These are the activations of a small neural network, seen along a few directions. Each row is one input.
Each table varies a few parts of the input and shows all the possible inputs, shuffled.
A made-up example of a description, with smaller parts first: one of 4 places along a line, together with either a single point or one of 11 places along a line or (one of 3 separate values, together with one of 5 places around a ring).
Shared parts are said once, and a part with two or three values counts as separate values.
In the rows, 128 means zero.

Other details of the inputs shift rows strongly along three fixed directions, in all tables alike. That doesn't count.

Rows:
x1: [125 141 160 116 117 129 140  99 131 143 112 124]
x2: [147  85 131 132  93 186 156 124 162 170 121 140]
x3: [131 106 138 161 112 144 122  80 127 129 126 122]
x4: [138 148 176 154 143  98  90 107 157 145  92 112]
x5: [146  89 161 135  71 138 117  68 161 195  97 112]
x6: [104  94 127 140 152 109 134 143 118 114 133  98]
x7: [169  59 117  88 118 135  88 147 192 174 142 113]
x8: [106 176 130  90 133 152 149 151  93 105  98 139]
x9: [ 99 176 119 116 147 133 145 110 135  94 133 147]
x10: [114 196 150 170 171  92  95 166 119  94  74 121]
x11: [128 116 109  65 168 126 119 185 152 115 169 138]
x12: [169 176 149 155 150  91  67 151 144 139  85 116]
x13: [ 99  91  93 143 117 131 144 168  76 124 145 117]
x14: [140  53  67 126 178 119 114 169 143 102 183 106]
x15: [ 83 208 181 103 143 129 155 134 109  75  97 152]
x16: [ 82 167 136 134 149 109 138 129 113 110 140 120]
x17: [110 183 149 117 155 102 149 115 117 111 119 135]
x18: [126  44 137  97  68 172 143  88 130 178 123 112]
x19: [145 121  63 103 176 109 109 189 111 137 167 108]
x20: [136 105 168 135  77 132 121  88 142 167 110 133]
x21: [106  70  86 125 105 160 166 110  92 117 199 123]
x22: [ 99 155 159 117  63 168 166 108  77 125  82 140]
x23: [100 189 142 115 157  99 147 114 124 112 121 135]
x24: [ 56 182 144  98 116 140 201 113  60  91 146 152]
x25: [149 142 150 146 118 128 124  76 144 124 109 134]
x26: [156 100 154 155  67 150 101  61 175 166  97 131]
x27: [162  97 201 176  78 117 102  78 147 172  86 106]
x28: [136 112 128 110  76 162 119 123 130 166  95 123]
x29: [146  62  96 152 151 116  85 148 171 126 152 110]
x30: [ 39 176 112 140 131 150 184  90  69  76 148 141]
x31: [ 91 179 164 156 187  88 114 140 132  88  90 115]
x32: [171 177 116  82 192 108  82 196 168 114 103 130]
x33: [132 101 121 156 132 116 118 150 103 129  99 105]
x34: [101  84  86  97 106 126 161 118 116 155 182 123]
x35: [146  84  71  69 156 110 114 170 166 153 194 119]
x36: [151 129  76 105 176 111 125 188  99 120 163 113]
x37: [125 182 129 117 127 115 155 135  79 112 123 146]
x38: [183 149  91 112 193  87  82 162 198 104 165 135]
x39: [ 84 211 153 114 151 145 140 109 128  69  93 160]
x40: [170 158 157 112 166 130  85 134 185  95  90 140]
x41: [111  17 131 152  75 141 148 107 105 160 145  91]
x42: [ 40 154 132 160 127 145 190 112  61  49 140 138]
x43: [151 143 158 149 108 128 124  79 141 121 116 141]
x44: [107 120 129 110 106 165 136 114 130 108 131 151]
x45: [169 195 188 128 129 126  75 150 154 125  50 144]
x46: [166 130 125 115 204  73  74 193 170 117 170 124]
x47: [106 168 113 124 151 121 141 105 131 101 139 149]
x48: [154 135 123 114 106 128 120 147 117 148 122 140]
x49: [122 134  95 135 134 145 194 131 122 137 170 147]
x50: [140 152 129 123 100 135 118 124 121 155 102 131]
x51: [152 163 181 141 133  91  99 114 155 136 105 140]
x52: [ 99  52  82 166 126 158 185 154 109 140 173 119]
x53: [166 158 180 139 132  90 107 111 157 135 103 130]
x54: [157 149 139 119  94 134 132 125 111 144 108 128]
x55: [ 91  81  99  73 111 158 160 125 119 146 157 123]
x56: [ 77  60  77 142 119 153 160 113 106 117 168 108]
x57: [ 92 226 162 146 143 111 150 148  54  82 101 141]
x58: [167  81  64 136 183 133 141 191 155 147 205 127]
x59: [ 59 181 121 125 123 142 189  98  72  72 157 172]
x60: [188  87 147 136  60 146 104  94 136 200  84 113]
x61: [113 111 146 121  79 175 151  87 130 119 116 139]
x62: [ 99  69  78 129 103 156 157 114 102 121 198 131]
x63: [143  86  59 114 170 122 106 160 160 118 203 119]
x64: [113 137 126 144 105 131 134 139  75 135 129 133]
x65: [140 121 138 129  95 149 137  86 138 127 130 138]
x66: [185 118 161 154  75 121 107  87 134 189  74 118]
x67: [174 155 140 125 123 114  91 129 151 163  82 127]
x68: [184 102 114 111 145 130  98 122 177 135 143 129]
x69: [144 110 109 130 211  72  73 202 177 110 152 100]
x70: [120 157 149 172 146 104  97 145 118 122  70 117]
x71: [ 57 143 127 122 133 136 181 112  63 110 157 113]
x72: [106 168 146 156 151 111 130 163  81  89  98 119]
x73: [ 92  76  82  90  93 181 158 111 126 126 166 135]
x74: [156 141  82  93 156 104 123 182 112 127 166 141]
x75: [152 107 122 131 211  69  71 212 169 103 154 112]
x76: [173 195 162 149 134  94  85 126 147 145  72 135]
x77: [108  79 128 171 110 141 126 110 122 117 135 127]
x78: [172  98 134 145  65 132 114  81 135 199  88 115]
x79: [181 122 178 182  84 154 131  86 179 188  80 141]
x80: [112  86  87 102 103 158 154 117 118 124 184 148]
Each input here is: one of 5 places along a line, together with either a single point or (one of 3 separate values, together with one of 5 places around a ring).
Changing only the place on the line of 5 turns x12 into x76. The same change can be made to x19. Which row results? -> x78
Changing only the place on the line of 5 turns x9 into x30. The same change can be made to x35. Which row results? -> x16
Which other rows does x33 become when the place on the line of 5 takes its other values? List them by row number. -> x8, x36, x60, x66
Which other rows does x3 become when the choice among 3 separate values takes its other values? List them by row number. -> x36, x71

Rows:
x81: [ 98 151 116 103 113 157 166 105 113 111 136 141]
x82: [165 116 143 115 108 136 118 122 160 163 122 133]
x83: [142 135 153 144 136 108  93 114 152 128  95 109]
x84: [ 67  99 112 138  57 165 191  89  63 161 145 134]
x85: [120 168 158 130 108 147 132  95 125 110 102 153]
x86: [165  70 130 135 106 120  92  98 166 170 121 102]
x87: [184 108 168 155 120 102  56  99 179 155  90 117]
x88: [140 164 105  86 187 112 120 201 132  82 153 138]
x89: [ 12 145 140 132  67 164 219  57  37 125 122 137]
x90: [117 207 143 103 188 103 116 185 136  88 117 141]
x91: [163  98 112 141 119 125 117 147 126 143 136 120]
x92: [150 100 105 135 113 123 111 135 135 154 144 124]
x93: [135  98 117 101 118 143 122 130 150 157 130 125]
x94: [143  92 105 132 128 128 117 140 138 159 132 109]
x95: [122 152 149 129 126 123 147  96 126 131 119 132]
x96: [131 174 163 167 122 119 101 102 130 120  80 142]
x97: [143 103  92 124 112 137 143 131 118 144 166 134]
x98: [ 98 140 104  95 134 143 144 134 122 110 141 134]
x99: [175  75 160 171 119 122  67 122 186 160 114 101]
x100: [140 194 133 105 199 110 101 183 139  65 119 147]
x101: [101 164 158 145 126 128 146 100  98 101  94 124]
x102: [155  48 120 129 101 138 129 112 132 177 133 100]
x103: [129 190 184 181 121 125 119  97 120 112  51 130]
x104: [119 155 160 142 125 116 134 121 102 108 107 129]
x105: [102 239 171 125 168 104 118 157 123  66  85 151]
x106: [135 133  73 107 184 115 126 188 111  89 174 133]
x107: [108 137  99 125 136 122 138 156 102 114 149 128]
x108: [117 155 105 130 135 132 149 124 104 106 148 149]
x109: [114 181 204 165 113 104 114  98 124 132  62 126]
x110: [120 136  61  98 190 114 127 189 123  95 175 118]
x111: [139 156 211 175 107 110  92  79 152 150  41 114]
x112: [ 95 109 114 122 117 131 138 117  97 117 143 122]
x113: [156  95 109 136 133 134 128 143 129 154 129 113]
x114: [129 176 178 137 107 126 108 110 140 121  78 145]
x115: [129 163  89 106 197 102 121 184 136 108 154 132]
x116: [156 158 157 130 145 100 114 124 151 138 122 135]
x117: [156 115 124 115 136 129  93 142 168 133 111 114]
x118: [148 131 124 104 117 137 127 133 144 131 142 141]
x119: [102 149 109 127 123 143 174 113  99 129 141 140]
x120: [119 107 105 139 103 141 134 105 121 147 129 121]
x121: [119 138 109 128 140 126 153 159  95 125 145 130]
x122: [116  98 131 132  93 124 130 111 110 143 131 116]
x123: [138 103 125 103 109 137 122 136 144 161 136 130]
x124: [125 169 174 168 138 130 124 102 144 108 117 140]
x125: [ 86 124 151 128  67 168 182 100  78 141 109 135]
x126: [122 178 188 153 111 130  99 102 136 109  57 140]
x127: [136  53 111 141 121 149 127 139 130 142 167 109]
x128: [147  95 110 134 121 122 116 148 133 163 138 114]
x129: [140  92 122 122 110 114 113 121 133 149 148 119]
x130: [138 130 123  98 126 145 141 125 146 139 134 137]
x131: [149  89 101 138 122 127 101 138 134 142 138 118]
x132: [135  94 118 107 120 142 120 138 146 151 123 115]
x133: [136 151 100 101 204  96 113 184 121  77 164 130]
x134: [ 39 141 137 128  62 191 214  73  44 107 106 136]
x135: [150  92 132 127 122 118 128 137 123 155 137 113]
x136: [108 150 113 112 141 126 158 110 111 105 151 133]
x137: [134  95 128 120 116 114 123 125 132 163 146 119]
x138: [137  43 101 136 124 139 139 142 146 136 155 118]
x139: [ 72 155 111 127 175 117 158 152 123  72 151 147]
x140: [107 107  96  90 133 157 166 152 103 123 152 126]
x141: [152 128 101 131 134 131 129 123 141 133 143 127]
x142: [123  72  98 128 124 139 157 123 148 129 169 135]
x143: [176  99 179 180 123 118  61 107 192 159 100 112]
x144: [144  93 113 107 112 142 105 128 147 140 137 132]
x145: [146 123 126 119 123 114 129 119 132 133 151 131]
x146: [147 117 121 120 131 120 121 111 134 125 150 132]
x147: [158 200 131 127 192  92 115 172 147 106 131 148]
x148: [ 85  86  89 122 143 137 157 151 122 106 168 124]
Changing only one part turns x86 into x136. The same change can be made to x93. Which row results? -> x130
Changing only one part turns x118 into x88. The same change can be made to x119. Which row results? -> x113
What do these inputs look like to the network? -> one of 4 places along a line, together with either one of 2 separate values or (one of 3 separate values, together with one of 5 places around a ring)
Which other rows does x141 become when the place on the line of 4 takes its other values? List them by row number. -> x103, x110, x120
Which other rows does x99 become when the choice among 2 separate values takes its other values? List them by row number. -> x148
Start at x140 and move only the place on the ring of 5, one step at a time. The first step leads to x125. Which rows follow, in order? -> x88, x100, x134
Start at x81 and move only the place on the line of 4, one step at a time. The first step leads to x98. Which rows follow, in order? -> x117, x134

Rows:
x149: [120 145 144 160 130 122 134 116 110 109 117 137]
x150: [ 93 161 144 125 115 133 143 123 100 124  93 134]
x151: [ 77 132  93  93 127 141 161 146  71 109 156 128]
x152: [104 154 157 128 113 131 146 129 107 127 107 133]
x153: [154 150 137 131 156 101  96 123 170 131 119 128]
x154: [150 119 142 143 148 122 100 144 147 115 117 121]
x155: [126 176 143 140 126 112 116 121 107 120 106 128]
x156: [110 144 154 151 130 134 137 131 126 105 107 134]
x157: [106 149 136 160 117 129 135 106 102 105 115 130]
x158: [103 155 160 130 108 130 143 117  92 119  97 131]
x159: [107 146 149 166 117 129 148 110 110 116 114 143]
x160: [124  44  88 117  72 152 139  88 114 166 174 115]
x161: [193 144 122  96 149 140  92 157 179 125 117 144]
x162: [154 142 145 123 147 114 106 152 152 139 100 118]
x163: [ 64 131  96  90 134 146 172 131  98 104 163 132]
x164: [168  91 168 164  63 130 112  88 143 192  94 117]
x165: [142  28 101 101  92 147 130 114 136 165 167 110]
x166: [125 105  71 120 160 124 131 161 126 119 172 128]
x167: [106 169 151 144 116 129 151 111 100 138 106 133]
x168: [167 137 130 151 172 104 101 149 166 126 121 125]
x169: [133 109  87  96 157 115 131 150 129 118 189 125]
x170: [116 101  85 110 162 139 142 171 128 115 168 122]
x171: [146 157 104 102 200  99 122 166 159 108 164 131]
x172: [ 82 156 154 128 105 139 142  90 105 106 107 131]
x173: [178 158 123 115 127 142 114 130 159 130 120 156]
x174: [159 112 127 140 148 120  83 149 156 117 117 114]
x175: [161 139 141 136 135 102 106 136 130 139 115 125]
x176: [150  68 175 150  61 147 117  71 162 181  97 115]
x177: [ 82 150 143 152 114 147 146 113 105 106  96 136]
x178: [ 82 136 102  90 152 139 167 144 113 106 168 131]
x179: [175 145 122 128 155  94  86 154 159 144 112 119]
x180: [139  45  98 117  88 141 146 107 135 172 180 121]
Changing only one part turns x173 into x161. The same change can be made to x149. Which row results? -> x154
What do these inputs look like to the network? -> one of 2 separate values, together with either a single point or (one of 3 separate values, together with one of 5 places around a ring)
Which other rows does x163 become when the choice among 3 separate values takes its other values? List them by row number. -> x150, x177
Which other rows does x174 become when the choice among 3 separate values takes its other values? List them by row number. -> x151, x172
